Each row below is a small network's average activation on inputs in which a field has the value named, seen along a few directions.
Values that are neighbours, or in one group, have similar rows; names and order tell nothing.
Strong random noise was added to every row along 2 fixed directions; ignore it. To show where, here is one row again and again, with new noise each time:
|  117 |  611 |  166 |  -56 | -347 | -152 | -218 |  118 |  534 |  -44 | -120 | -477 | -144 |   12 |  -27 |  110 |   -4 |
|  -37 |   -7 | -124 |    5 |  -39 |   49 |  129 | -112 |  -25 |  101 |  -23 |  -57 |  -86 |  135 |  144 |    5 |  249 |
|  -72 | -175 | -214 |   19 |   19 |   70 |  219 | -142 | -167 |  166 |   -8 |  -19 |  -77 |  122 |  151 |  -18 |  317 |
|   45 |  236 |  -46 |  -25 | -245 | -143 |  -21 |   87 |  228 |  130 |  -98 | -475 | -129 |  -66 |  -52 |   64 |  146 |


Field Zegu:
g4: |  135 |  119 |   90 |   64 |  212 |   -1 |  -73 | -343 |  168 | -198 |  -77 |  217 |   58 | -149 |   34 |   70 |   42 |
g1: |   18 |  -92 | -164 |  -38 |  185 |  113 |   81 |  -58 | -149 |   59 |  127 |  -43 | -273 |  257 |  118 | -118 |  163 |
g9: |   57 | -307 |  -67 |  109 |  -88 |  199 |  -87 |    1 |  -64 | -108 |  208 |   78 |  245 |  125 |  -30 |  -92 | -235 |
g5: |   95 |  375 |  313 |  -24 |  -43 |  -35 | -327 |  299 |   88 |  185 | -212 |  201 | -160 | -112 | -280 |  165 | -456 |
g6: | -152 |  201 |   58 |  -41 | -105 | -168 |  -30 |  323 | -242 |  -57 | -233 | -210 |   64 | -273 | -156 |  -13 | -365 |
g10: |  102 |  432 |  187 |  111 |   32 |  207 |  -95 |   91 |  266 | -299 |  -65 |  238 |   20 |  465 |  259 | -188 |  180 |
g7: |   32 | -209 |  -14 | -215 |  194 | -409 |  218 | -101 |  -99 | -210 |  231 |  230 |   45 |  -40 |  -90 |  101 | -209 |
g12: | -208 |    9 |  -11 |   98 | -224 |  279 |  -55 |   27 |  202 | -176 |   26 |  -84 |   78 | -200 |  -78 |   82 |   71 |
g3: |   30 |  293 |  354 |  -60 |  198 | -122 | -163 |  100 |  -52 |   38 |  -59 |   42 |   -4 | -201 |   33 |  -71 | -314 |
g11: | -224 | -245 |  -61 |  143 | -134 |  351 |  -36 |  -81 | -101 | -290 |  132 |  144 |  156 | -156 |   76 | -115 |  147 |
g2: |  132 |   10 |  134 |   10 |  -14 | -275 |  -50 |  272 |   90 |  323 |  -42 | -129 |   26 |  227 | -142 |  -58 |  101 |
g8: |   56 | -812 | -427 | -149 |  104 | -210 |  248 | -219 | -252 |  357 |  109 | -187 |  122 | -371 | -197 |  166 |  -13 |
Zegu is arranged as 4 separate groups.
Which other values are in the same group as g4? Give them in the order they are listed. -> g7, g8
Which other values are in the same group as g1? Give them in the order they are listed. -> g10, g2
Which other values are in the same group as g9? Give them in the order they are listed. -> g12, g11

Field Zizo:
k1: |  242 |  470 |  219 |  -57 |  265 | -206 |  -84 |  -39 |  303 | -193 | -175 |  140 |   14 |   39 |  271 |  167 | -173 |
k10: | -281 | -398 |  -59 |  -92 |   45 |  264 |  127 | -374 |  -51 | -172 |  316 |  261 |  221 |   63 |   71 |   60 |   45 |
k6: |  179 |  452 |  240 |   30 |   79 | -400 | -140 |  122 |   37 | -364 |  -16 |  -37 | -113 | -192 |   56 |   47 | -127 |
k7: |  118 |  321 |  141 |   79 | -363 |    2 | -236 | -120 |  499 | -411 |   57 | -252 |   52 | -228 | -203 |   96 | -111 |
k9: |  384 |  680 |  502 | -114 | -326 | -140 | -392 |  204 |  695 | -225 |   43 | -201 | -239 |  415 |   46 |    2 | -106 |
k3: |  -43 |   82 |  -91 |  -42 |  289 | -257 |  232 |  -78 | -204 |  -36 |   92 |  322 |  -76 |  -50 |   35 |    2 | -152 |
k5: | -148 |  -72 |    3 |  232 |  124 |  274 |  -73 |   71 | -265 |  188 |  -39 |  654 |  -38 |   48 |   48 |  -34 |   77 |
k4: |   16 | -329 |  -84 |  -89 |  -13 |  167 |  146 | -292 |   53 | -400 |   32 |  199 |  232 |   45 |  -84 |  177 |  -49 |
k12: | -266 | -415 | -154 |  -55 |  402 |  615 |  400 | -579 | -468 |   44 |  149 |  850 |   42 |  975 |  526 | -270 |  337 |
k11: |   78 |  294 |  192 |  -77 |  107 |  348 |    5 | -251 |  216 | -189 |   39 |  460 | -117 |  809 |  459 | -151 |  149 |
k8: | -255 |  -14 |  -63 |   48 |  171 |  375 | -144 |  -14 | -293 |   59 | -139 |  429 |  106 |  106 |  231 |  -59 |  -40 |
k2: | -117 | -201 |   75 |  132 |    1 |  295 | -140 |  125 | -201 |  267 |   24 |  184 |  125 |  -33 |  130 | -132 | -158 |
Zizo is arranged as 4 separate groups.
Which other values are in the same group as k3? Give them in the order they are listed. -> k1, k6
Which other values are in the same group as k10? Give them in the order they are listed. -> k7, k4
Which other values are in the same group as k9? Give them in the order they are listed. -> k12, k11

Field Vapog:
t9: |   67 | -261 | -270 |  184 |  429 | -249 |  170 |  -48 | -546 |  694 | -259 |  197 |   50 | -225 | -105 |    6 | -136 |
t3: | -219 |   62 |  -77 |  100 | -156 |  266 | -254 |  412 | -169 |  -15 |  -99 |  150 |  -63 | -258 |  -24 |  -77 |  -40 |
t5: | -103 |   30 |  166 | -173 |  162 |  292 |   14 | -433 |  136 | -727 |  281 |  515 |  201 |  185 |  412 |   46 | -163 |
t1: |   88 | -809 | -419 |    3 |  -85 | -166 |  385 | -221 | -102 |  195 |  174 | -294 |   44 | -188 | -368 |  137 |  380 |
t6: | -178 | -224 | -297 | -165 |  201 | -413 |  407 |  -93 | -296 |  411 |   33 | -412 | -120 |  181 | -121 |    8 |  411 |
t8: |   32 |   44 |  102 |  -93 |  336 | -146 |  118 |  -92 | -216 |  -51 |   19 |  260 |   13 |  345 |  301 |  -25 |  -55 |
t7: |   18 |  104 |  181 |  106 |  -92 |  490 | -279 |  139 |  184 |   67 | -164 |  283 |  -91 |  199 |  185 |  -26 |  290 |
t2: |   67 | -877 | -406 |  141 |  130 | -156 |  259 |   52 | -528 |  264 |  -20 | -144 |  231 | -793 | -270 |   80 | -122 |
t4: | -180 |  -10 |  -18 |   65 | -255 |  317 |  224 |  -62 | -106 |  -84 |  210 | -113 | -155 |  410 |   80 | -419 |  220 |
Vapog is arranged as 3 separate groups.
Which other values are in the same group as t8? Give them in the order they are listed. -> t9, t6
Which other values are in the same group as t5? Give them in the order they are listed. -> t1, t2
